These are the activations of a small neural network, seen along a few directions. Each row is one input.
Each table varies a few parts of the input and shows all the possible inputs, shuffled.
Descriptions start from the smaller parts, as in this example, which fits no table here: one of 5 places around a ring, together with either a single point or one of 9 places around a ring or (one of 2 separate values, together with one of 6 places along a line).
Shared parts are said once, and a part with two or three values counts as separate values.
(in the rows, 128 means zero)

Rows:
r1: [122 112 115 100  98 102 135 136 127 121 152 154]
r2: [124 122 123 109  91 110 156 138 135 119 148 158]
r3: [109 129 147  78 131 133 138 156 127 136  98 120]
r4: [137 138 110 138 118 122  95 115 138 132 153 163]
r5: [151 136 108 139 173  83 155 125  93 107 154 115]
r6: [119 130 142  92 148 149 112 146 119 145  95 136]
r7: [125  94 107 226 165 137 119 134 118 184 126  97]
r8: [117 137 117 122  86  99 152 127 147 120 146 148]
r9: [104 153 148  98 121 131 153 146 149 134  93 114]
r10: [154 148  90 141 142 120 116 155 118  78 105 104]
r11: [118 141 140 104 152 147 100 132 125 147  96 134]
r12: [143 124 113 127 117 120  97 117 126 134 143 168]
r13: [109 125 146  82 139 134 122 149 119 143  97 128]
r14: [ 96 138 146  84 128 135 152 154 138 134  99 118]
r15: [120 105 119 104 114 114 112 140 121 125 161 162]
r16: [128 153 166 161 125 114 153 134  57  76 128 116]
r17: [126 149 127 136  98 112 142 131 159 117 157 150]
r18: [159  79 105 121 145 166 137  59  81 116 177  80]
r19: [128 164 150 122 141 140 108 130 152 143 101 115]
r20: [124 154 142 115 150 144  97 130 140 146 101 126]
r21: [142 114 112 114 112 117 107 126 120 133 141 167]
r22: [136 153 122 146 104 111 123 119 162 123 156 148]
r23: [109 166 150 111 126 135 143 141 160 133 100 106]
r24: [118 170 150 122 132 143 131 132 156 139  98 116]
r25: [151  43 138 159 117 154 161  77 123  71 128  97]
r26: [143 146 118 146 113 121 112 119 153 132 154 158]
r27: [147 110  89 163 164 158 114  98  77 181 175  78]
r28: [125  51 144 224 134 133 143 120 146 117 101 108]
What is each input in this table made of?
Answer: either one of 3 separate values or one of 5 places around a ring or (one of 2 separate values, together with one of 10 places around a ring)
What sort of input is r24?
Answer: one of 2 separate values, together with one of 10 places around a ring
Which other rows does r21 become when the choice among 2 separate values takes its other values? List them by row number.
Answer: r6
Which other rows does r26 become when the place on the ring of 10 takes its other values? List them by row number.
Answer: r1, r2, r4, r8, r12, r15, r17, r21, r22

Rows:
r29: [127 117 155 133 153 145 153 124  90  95 101  75]
r30: [139 107 105 227 134 112 140 125 131 136 149 115]
r31: [144 150 102 125 170 153  88 113 106 178 146  96]
r32: [122 139 158  95 146 145 149 128 115 107  83  76]
r33: [140  29 129 122 143 183 121  65  95 149 118  86]
r34: [143 110 128 156 168 135 154 107  84 111 122  67]
r35: [110 157 145 126 123 117  87 168 181 164  95 170]
r36: [129 149 100 182 131 134  87 124 164 173 152 134]
r37: [126 113 143 117 102 109 165 136 111  55 144 141]
r38: [118 132 148  81  96 104 157 136 134  68 125 142]
r39: [115 152 110 157 134 125  95 140 171 168 123 159]
r40: [156 125  91 137 122 111 117 114  96 115 197 161]
r41: [114 136 159 150 113 119 158 143 178 111  95 120]
r42: [136 106 117 145 114 101 163 103  96  75 169 128]
r43: [102 169 139  43  89 102 140 163 154 127 123 171]
r44: [125 166 142  69 157 138  91 142 123 167  86 118]
r45: [120 166 132  56 102 111 102 148 138 131 145 184]
r46: [150 111  91 156 117 100 153 114  91 103 194 135]
r47: [160 124 109 154 179 145 106 119  79 152 145 102]
r48: [113 150 162 125 102 124 143 166 182 121  68 149]
r49: [104 163 156  57 145 139 118 173 127 153  67 121]
r50: [139  30 115 109  92 151 138  67 121 112 168 143]
r51: [139 122 114 217 139 129 107 118 129 154 156 137]
r52: [ 89 168 158 113 107 118 124 176 194 161  84 153]
r53: [127 166 100  82 117 115 110 121 135 136 175 172]
r54: [134  26 125 177 108 158 133  82 160 151 133 123]
r55: [124 103 127 215 126 118 152 115 131 109 132 110]
r56: [151 111 105 171 172 131 133 109  70 133 135  73]
r57: [122 153 164  69 139 144 136 151 123 120  59 103]
r58: [120 110 147 186 117 122 156 147 149  87 107 122]
r59: [130 155 113 100 173 143  97 130 112 173 115 121]
r60: [137 152  79 108 108 125  97 110 117 138 197 155]
r61: [118 156 157  63  85 116 154 147 140  91 115 161]
What is each input in this table made of?
Answer: one of 3 separate values, together with either a single point or one of 10 places around a ring
The inputs of r43 and r52 match in every part but the choice among 3 separate values. If r42 is changed in the same way as r43 into r52, which row does it become?
Answer: r55
Which other rows does r34 become when the place on the ring of 10 takes its other values? List them by row number.
Answer: r29, r31, r32, r44, r47, r49, r56, r57, r59
Which other rows does r32 become when the choice among 3 separate values takes its other values? List them by row number.
Answer: r38, r41

Rows:
r62: [116 138 167  95  73  94 190 156 189  76 106 147]
r63: [180  88 107 218 143 168 122  83 100  94 162  99]
r64: [103 183 120 102  87  83 130 156 132 103 169 202]
r65: [103 138 177 116 136 135 175 160 180 108  40  92]
r66: [105 165 112 110  74  87 128 155 198 112 165 199]
r67: [135  88  90 190 134 143 150  80  93 145 197  84]
r68: [109 115 185  57  68 116 172 120 150  84 103 155]
r69: [137  62  90 184 132 127 154  93  82 157 188  95]
r70: [117 157 179  88  87  85 181 162 117  69 124 152]
r71: [123 137 163  52 162 150 159 145 115  99  65  73]
r72: [159  54 101 208 138 136 104  99  89  79 136 115]
r73: [156 100  94 206 138 164 145  75 101 131 190  84]
r74: [127 164  94  43 101 109 118 136 139 101 182 187]
r75: [167  31  95 199 139 140 126 120  86 101 143 133]
r76: [150 187  91  70 156 127  69 139 135 190 157 158]
r77: [142  34  95 186 140 112 129 109  82 122 157 121]
r78: [123 187 107 135 126 107  82 155 197 188 129 170]
r79: [125 209 112 128 142 105  84 156 124 187 140 175]
r80: [105 167 141 141 158 141 109 164 181 184  57 100]
r81: [ 98 119 192  80 129 158 158 123 137 119  32  99]
r82: [103 158 191 111 151 126 169 165 106 101  58  96]
r83: [131 168 128  77 187 157  91 148 119 183  86  86]
r84: [100 142 164  99 152 163  76 133 148 199  64 103]
r85: [159  71  98 219 140 147 105  81  96  79 141 100]
r86: [137  45  85 182 137 114 148 105  83 145 175 110]
r87: [110 190 159 132 175 131  97 173 113 185  81 100]
r88: [119 162 127  94 122 132  60 121 161 202 129 180]
r89: [100 141 131  71  69 109 105 119 161 122 163 210]
r90: [139 137 147  28 100 109 174 139 125  65 129 136]
r91: [159 101  98 218 142 166 127  70 102 109 172  83]
What is each input in this table made of?
Answer: either one of 10 places around a ring or (one of 4 separate values, together with one of 5 places around a ring)
Which other rows does r65 become when the choice among 4 separate values takes its other values? List them by row number.
Answer: r71, r81, r82

Rows:
r92: [142 129  89 161  82  85 128 132 177 103 185 206]
r93: [113 226 116  95  96 102  89 176 137 149 146 183]
r94: [154  79 130  96 110 117 197  87  85  48 178 126]
r95: [ 98  64 190  93 110 141 163 126 128 107  51  96]
r96: [113 193 157  21 166 151 134 149 143 159  79 108]
r97: [124  35 151 129  81 115 164 107 120  71 148 148]
r98: [131 161  87 134  78  96 119 144 117  73 208 196]
r99: [175 120 130 189 188 139  99 124  90 141 101  93]
r100: [129 105 144 150  78 112 180 127  91  25 167 129]
r101: [167 113 131 196 187 127 109 129  69 167 127  93]
r102: [133 110 104 149 193 169  43  92 122 128  95 103]
r103: [105 187 164 107 139 133 142 182 202 160  44 127]
r104: [127 115 172  53 142 134 190 108  97  87  74  65]
r105: [123  86  96 113  77 102 107 120 143 118 201 215]
r106: [174 119 128 161 190 157  74 112 110 137  92  97]
r107: [ 97 147 122  78  96 109  69 137 167 188 139 201]
r108: [ 93 221 164  77 134 148 125 198 142 133  64 117]
r109: [134  74  35 186 169 119 132 127 133 132 180  56]
r110: [134 196 104  41 123 109 105 133 136 177 173 171]
r111: [149 138  81  77 105  96 130  95 114 101 218 183]
r112: [123 194 109 124 100  89 102 158 203 173 129 193]
r113: [138  98  98 192 179 129 116 126  56 186 138  95]
r114: [115 106 184 142 114 120 189 148 168  90  40  86]
r115: [ 88 145 175  56 130 143 102 167 170 175  54 126]
r116: [ 94 155 153 240 186 138 126  73 129 174 171  84]
r117: [130  80  78 179 161 165 102 121  59 204 139 107]
r118: [167 106  99 182 107 223 107  46 150 188 164  90]
r119: [138  69 141 179  81 104 191 118 153  53 146 144]
r120: [106 143 178 112 110 141 180 150 101  63  62  76]
What is each input in this table made of?
Answer: either one of 3 separate values or one of 6 places along a line or (one of 4 separate values, together with one of 5 places around a ring)
Which other rows does r110 become when the place on the ring of 5 takes its other values? List them by row number.
Answer: r94, r96, r104, r111
